A small network was shown many inputs. Here are its activations along a few directions, one row for each input.
In each table, some parts of the input vary, and every possible input appears once, in random order.
Descriptions start from the smaller parts, as in this example, which fits no table here: values(3) and (point or line(11) or (line(6) and ring(8))).
Shared parts are said once, and a part with two or three values counts as separate values.

Other details of the inputs shift rows strongly along two fixed directions, in all tables alike. That doesn't count.

Rows:
x1: [-15.7   2.7   3.4 -13.2 -16.3 -17.9   9.6  12.5  25.6  -9.3  10.0  -9.2
  -3.3 -28.5]
x2: [ 16.8 -17.7  -9.2  18.0  14.4  15.6 -13.1 -22.6 -22.6  20.1  -5.3  -2.4
   0.9  26.6]
x3: [ -5.0 -33.3   6.1  -2.2  -0.4  24.0 -33.3  -2.8  46.5  16.1 -33.0 -13.5
 -10.8 -42.2]
x4: [  0.1  11.7  -0.7  -3.8  -6.9 -14.5   9.3   6.9 -31.2   0.6  16.9   0.5
   2.4  21.7]
x5: [  8.0   3.6  -7.8   7.8  17.9 -12.8  23.9 -14.3 -30.4  -0.1  11.3   8.1
  19.9  56.5]
x6: [  2.1  19.6   7.9 -17.0   7.2 -12.8  -3.8  26.3  15.1 -11.9  11.3   6.6
  -8.4 -46.2]
x7: [  0.5  15.7   5.4 -19.2  -1.8  -7.3  -6.9  28.3   8.6 -13.7   9.4  -2.0
 -12.3 -57.3]
x8: [-20.6   1.2  10.2 -11.4 -11.8  -9.5  -9.2  16.3  36.4  -8.0  -2.5 -14.2
  -4.4 -48.9]
x9: [  7.8 -10.5   5.2  -2.5  13.4  13.1 -26.1   5.8   5.2   8.6 -10.2 -11.3
 -10.5 -31.4]
x10: [ -7.2  19.1   7.5 -30.2  -3.9 -21.4   8.9  31.2  -4.2 -21.3   3.6   1.2
   3.2 -24.9]
x11: [  3.9  12.4   3.3 -12.9  11.6  -7.3   7.9  20.5   5.7 -14.2   3.4  10.3
   6.8 -18.7]
x12: [ -3.2  18.0  -5.2  -3.4  -1.6  -6.6  23.0   4.5 -33.4 -13.8  12.7  12.4
   5.6  31.8]
x13: [ -3.2 -26.1   0.8   1.8  -4.8  20.2 -30.3  -5.2  44.0  15.6 -32.6  -8.5
  -3.0 -41.4]
x14: [ -4.9  16.8   9.2 -29.9  -3.9  -8.1  -2.7  36.9   8.0 -21.5  -2.8   7.5
  -2.5 -46.3]
x15: [  6.4   6.5   4.9 -11.1  12.9  -7.3 -11.9  16.3  13.8  -0.9   2.3   0.4
  -4.9 -34.8]
x16: [-18.0  24.5 -10.0   9.9 -23.7 -24.3  42.3 -12.8 -16.0 -19.3  37.6   1.3
  11.1  45.3]
x17: [ -2.0  19.6  -4.7   0.7  -9.2  -6.6  15.8   7.3 -34.6  -5.0  20.9   7.5
  -4.3  22.9]
x18: [ -0.6   4.5   0.5   2.3   6.6  -9.2  20.2 -14.6 -44.5   1.6   6.8   3.7
  14.5  66.8]
x19: [  5.8  10.8 -13.3  18.5   3.2  -0.6  21.7 -19.3 -45.1   1.2  24.7   6.1
   0.6  50.9]
x20: [  7.4 -24.2  -5.9  21.1  -8.3  29.1 -15.5 -25.8  21.2  10.7 -27.9  -3.2
  -5.6   7.4]
x21: [ 13.5 -39.9  -7.2  33.4  -2.6  32.7 -17.9 -45.5  11.1  26.0 -33.4   0.5
   3.5  34.8]
x22: [ -9.8  34.9   1.9 -10.7 -16.6 -32.6  30.8  20.5 -39.9 -18.3  42.5   6.7
   2.8  17.6]
x23: [  6.9 -33.2  -4.1   9.4  -3.8  31.7 -24.7 -20.2  34.4  19.2 -29.7  -1.6
  -4.3 -11.0]
x24: [  7.2 -12.0   8.8  -7.2   4.4  18.8 -32.0   9.7   2.1  17.5 -22.6  -7.6
 -10.8 -22.8]
x25: [ 10.3 -44.4  -6.2  32.5   0.7  28.5 -20.7 -42.7  11.9  30.5 -37.1  -4.5
   3.1  31.1]
x26: [-30.0  24.1  15.8 -15.4 -22.8 -43.8  24.9  25.3  15.5 -29.9  25.8 -15.0
  -3.2 -31.1]
x27: [ -7.2  41.9   3.5 -14.7   0.2 -29.7  26.7  28.2  -7.5 -24.5  37.9   7.6
  -6.5 -19.4]
x28: [ -6.3  -0.4  -8.4   7.1 -15.2   2.4  15.0 -13.5   6.6  -3.7   9.3  -0.9
  -0.4  20.4]
x29: [  3.0   7.3   9.5  -8.5  16.1  -7.3 -12.6  14.0   9.7   0.5   4.0  -4.2
  -6.1 -26.2]
x30: [  7.0 -33.3  -5.0  15.5  -3.0  35.7 -33.6 -24.7  35.7  22.8 -38.1  -0.9
  -0.4 -13.6]
x31: [ 13.9 -17.8  -1.9  12.2  28.5  15.8  -5.9 -20.7 -12.9  16.7 -18.8   2.3
  12.9  40.3]
x32: [ 13.0  -1.9 -14.2  23.0  19.4  12.0  20.1 -25.8 -34.8   7.5   3.7  16.2
  14.7  70.7]
Each input here is: line(4) and (values(3) or ring(5)).
Changing only the line(4) part turns x23 into x28. The same change can be made to x21. Which row results?
Answer: x20
Change only the values(3) part in x3. List by row number the other rows that result.
Answer: x8, x26
Change only the line(4) part in x5. List by row number the other rows that result.
Answer: x11, x31, x32

Rows:
x33: [  1.8  -1.6  -9.6  20.4  -0.6  -0.5  18.7 -26.2 -22.5   4.5   9.8   6.8
  10.6  55.4]
x34: [  3.2 -12.4   1.6  -4.8  -2.7  17.4 -25.8   6.2  23.9   9.2 -18.5  -3.0
  -9.9 -37.9]
x35: [  6.3 -20.1  -2.6  11.0   3.6  22.3 -19.6 -15.1   1.9  17.7 -19.1  -3.4
  -4.7   6.1]
x36: [ -3.2   4.2   4.2  -8.1  -6.3  -1.3  -8.3  13.7  17.0  -5.3   0.1  -3.3
  -8.2 -36.3]
x37: [  2.8  20.4   0.6  -6.0   3.9 -15.3  14.5  10.9 -29.7  -7.6  22.3   5.0
   0.3  14.7]
x38: [  3.2 -13.8   3.5  -3.8  -2.6  15.8 -25.7   5.9  20.8   8.1 -21.8  -5.3
  -9.6 -36.6]
x39: [-11.0  16.0   6.2 -17.4  -8.2 -21.8  10.6  20.9  13.9 -15.6  13.7  -1.7
   0.5 -27.2]
x40: [ 23.7 -25.4 -12.9  27.8  28.5  27.8 -10.5 -39.4 -37.3  30.5 -17.9  11.1
  13.2  71.7]
x41: [ -8.7  15.9   1.4  -1.4  -4.2 -24.5  23.0   2.9  -6.1 -12.5  22.2   0.9
   7.4  12.7]
x42: [  3.3 -16.2   0.8   6.8   7.1  12.5 -12.3 -11.1   7.0  11.9 -16.8  -2.6
   1.4   6.5]
x43: [-5.8  8.1 -0.7 -5.8 -9.0 -6.8  8.9  6.4  4.5 -8.1  7.4  1.9  1.0 -5.4]
x44: [ -9.6  13.4   3.2  -4.2  -6.7 -24.2  21.2   4.2  -8.3 -12.3  18.3  -1.0
   7.3  12.0]
x45: [ -9.0  17.2   0.0  -1.3  -8.7 -19.2  19.6   4.0 -12.2 -11.5  25.5  -3.3
  -0.6   7.5]
x46: [ 12.9  -5.2  -0.5  -2.9  15.4  17.0 -14.9   4.8  -4.9   6.5 -15.5   7.5
  -3.2  -7.1]
x47: [-1.4  2.1 -2.1  2.2 -2.9 -1.1  7.1 -3.3  0.3 -5.1  4.2 -1.0  0.0  5.3]
x48: [  7.0 -20.9   2.7  -0.1  10.0  21.0 -26.6  -0.9  29.9  11.1 -27.9  -5.6
  -6.2 -31.4]
x49: [-13.5  19.6   3.8 -11.2 -10.9 -19.6  19.2  15.7  -1.8 -18.9  18.0  -2.8
  -0.1  -7.7]
x50: [-2.0 -1.3  0.1 -1.1 -5.6  0.6  1.0  0.5  3.6 -2.7 -4.2 -0.3  0.8 -2.3]
Changing only one part turns x36 into x41. The same change can be made to x38. Which row results?
Answer: x44
What is each input in this table made of?
Answer: values(3) and (point or ring(5))
Which other rows agree with x50 in the values(3) part? List them by row number.
Answer: x33, x43, x46, x47, x49

Rows:
x51: [-19.8   3.4  -0.8   0.6   1.6 -31.0  26.2 -13.3 -45.6  -1.5  18.5 -22.7
  21.7  58.1]
x52: [  0.0 -63.1 -19.3  49.5 -37.2  43.2 -13.3 -56.3  45.4  41.1 -43.6   5.8
   6.7  16.0]
x53: [  9.7  16.9   8.6 -38.0 -18.0  25.9 -14.2  54.2   7.3 -34.0 -27.8  -1.8
 -29.2 -90.4]
x54: [ 12.3 -49.2   7.4  24.4  31.0  32.7 -36.1 -31.7   2.1  28.5 -68.3 -12.1
  11.7  26.8]
x55: [ -1.7  12.0  -1.1 -52.8  10.3   1.9  -6.1  48.4  63.0 -12.9 -17.5  24.9
  10.4 -76.5]
x56: [  0.4   1.7  19.0 -24.5   7.2 -28.7 -23.2  38.5  44.8 -11.5 -24.5  -2.5
   6.7 -85.6]
x57: [ -6.3  21.0   8.9   3.6   9.0 -32.1  49.7 -13.5 -38.4 -19.7   9.1   6.9
  24.5  83.1]
x58: [  0.0   3.1  -5.1   4.1 -13.8 -38.6  16.5  -7.8 -38.1  12.5  46.1  -1.1
   7.3  56.7]
x59: [ 42.8 -24.0 -33.5  37.7  22.1  69.7 -36.1 -30.6 -15.6  22.0 -41.8  16.1
 -25.2  10.0]
x60: [  9.5 -38.3 -18.3  54.5 -22.0  54.4 -25.3 -66.8  56.3  26.9 -32.2 -19.2
  -4.7  23.2]
x61: [ -5.9  20.5 -15.7  -1.4  31.2  -5.5  41.6   0.7  -2.1 -21.1  36.6  19.5
  21.6  48.2]
x62: [-13.6  40.6   6.8 -11.2  -7.7 -26.6  15.0  19.9 -10.4  -5.2  50.9  -5.5
 -27.8 -27.9]
x63: [ -3.5  19.5   0.0   2.7 -21.8 -28.0  16.7  -9.2 -45.4  11.7  49.5  13.8
   4.7  52.3]
x64: [ -0.7  10.0   6.0  32.4  27.0 -39.9  48.5 -29.5 -44.2 -13.7  39.7  -3.7
  23.3  73.7]
x65: [-26.4  31.0  16.8 -25.2 -24.2 -21.8  11.6  37.2 -19.5 -11.6  29.5 -13.1
 -16.0 -16.2]
x66: [ 11.6 -55.3  -1.7  18.2  10.9  44.1 -46.8 -21.2  -4.9  48.3 -42.7 -22.9
 -12.4  30.2]
x67: [-23.2  31.5   5.8 -52.4   5.8 -12.0  34.6  40.3  18.6 -34.1   8.6   8.8
  11.6 -15.5]
x68: [ -3.0   5.3  -0.1  12.2  18.4 -30.6  32.1 -29.4 -37.7   1.2  43.6 -17.5
  15.0  45.2]
x69: [-15.8 -63.6 -11.7  31.5 -32.6  50.8 -24.7 -62.3  39.3  15.5 -53.3  -8.8
 -11.9  30.7]
x70: [ 16.2  36.1  -4.5 -25.9 -28.2 -13.3  18.3  38.2 -21.8 -37.2  22.0  22.1
  -4.4 -43.8]
x71: [ 28.1 -28.6   9.1  -6.3  23.8  22.1 -44.0   4.7  54.8  18.4 -67.0  17.5
   5.8 -47.2]
x72: [  4.6   9.3  22.9 -17.6  29.3  -6.1 -12.7  37.4  58.0 -29.0 -15.2  -0.9
  -9.3 -84.9]
x73: [ -4.6   3.8 -11.3   8.4  -0.5 -47.2  27.7 -27.8 -49.3   7.8  38.5  -1.1
  33.1  73.5]
x74: [  0.1  17.9  10.0 -27.8 -20.0   4.5 -35.2  45.4  19.9  -8.6  -0.7  12.4
 -11.3 -90.8]
x75: [ 27.5 -49.1  -5.4  29.7  27.6  41.9 -41.7 -39.6   3.8  53.5 -20.0 -16.7
 -22.4  16.2]
x76: [-23.5  38.9  11.4 -21.8 -23.3 -12.3  10.3  44.0 -25.2 -26.5  21.1  -3.5
  -8.8 -27.7]
x77: [-15.1  48.9  -4.2  -4.7  -5.9 -17.3  10.6  30.0 -15.1 -20.8  41.0   5.1
 -20.7 -37.4]
Changing only one part turns x54 into x64. The same change can be made to x66. Which row results?
Answer: x75
What is each input in this table made of?
Answer: values(3) and (point or line(8))
Change only the values(3) part in x57. List by row number the other rows that result.
Answer: x71, x72
A walk changes only the line(8) part. It starts at x70 and steps to x74. List the rest of the walk in order.
Answer: x63, x58, x73, x56, x71, x55
Change only the values(3) part in x62. List by row number the other rows that result.
Answer: x63, x65
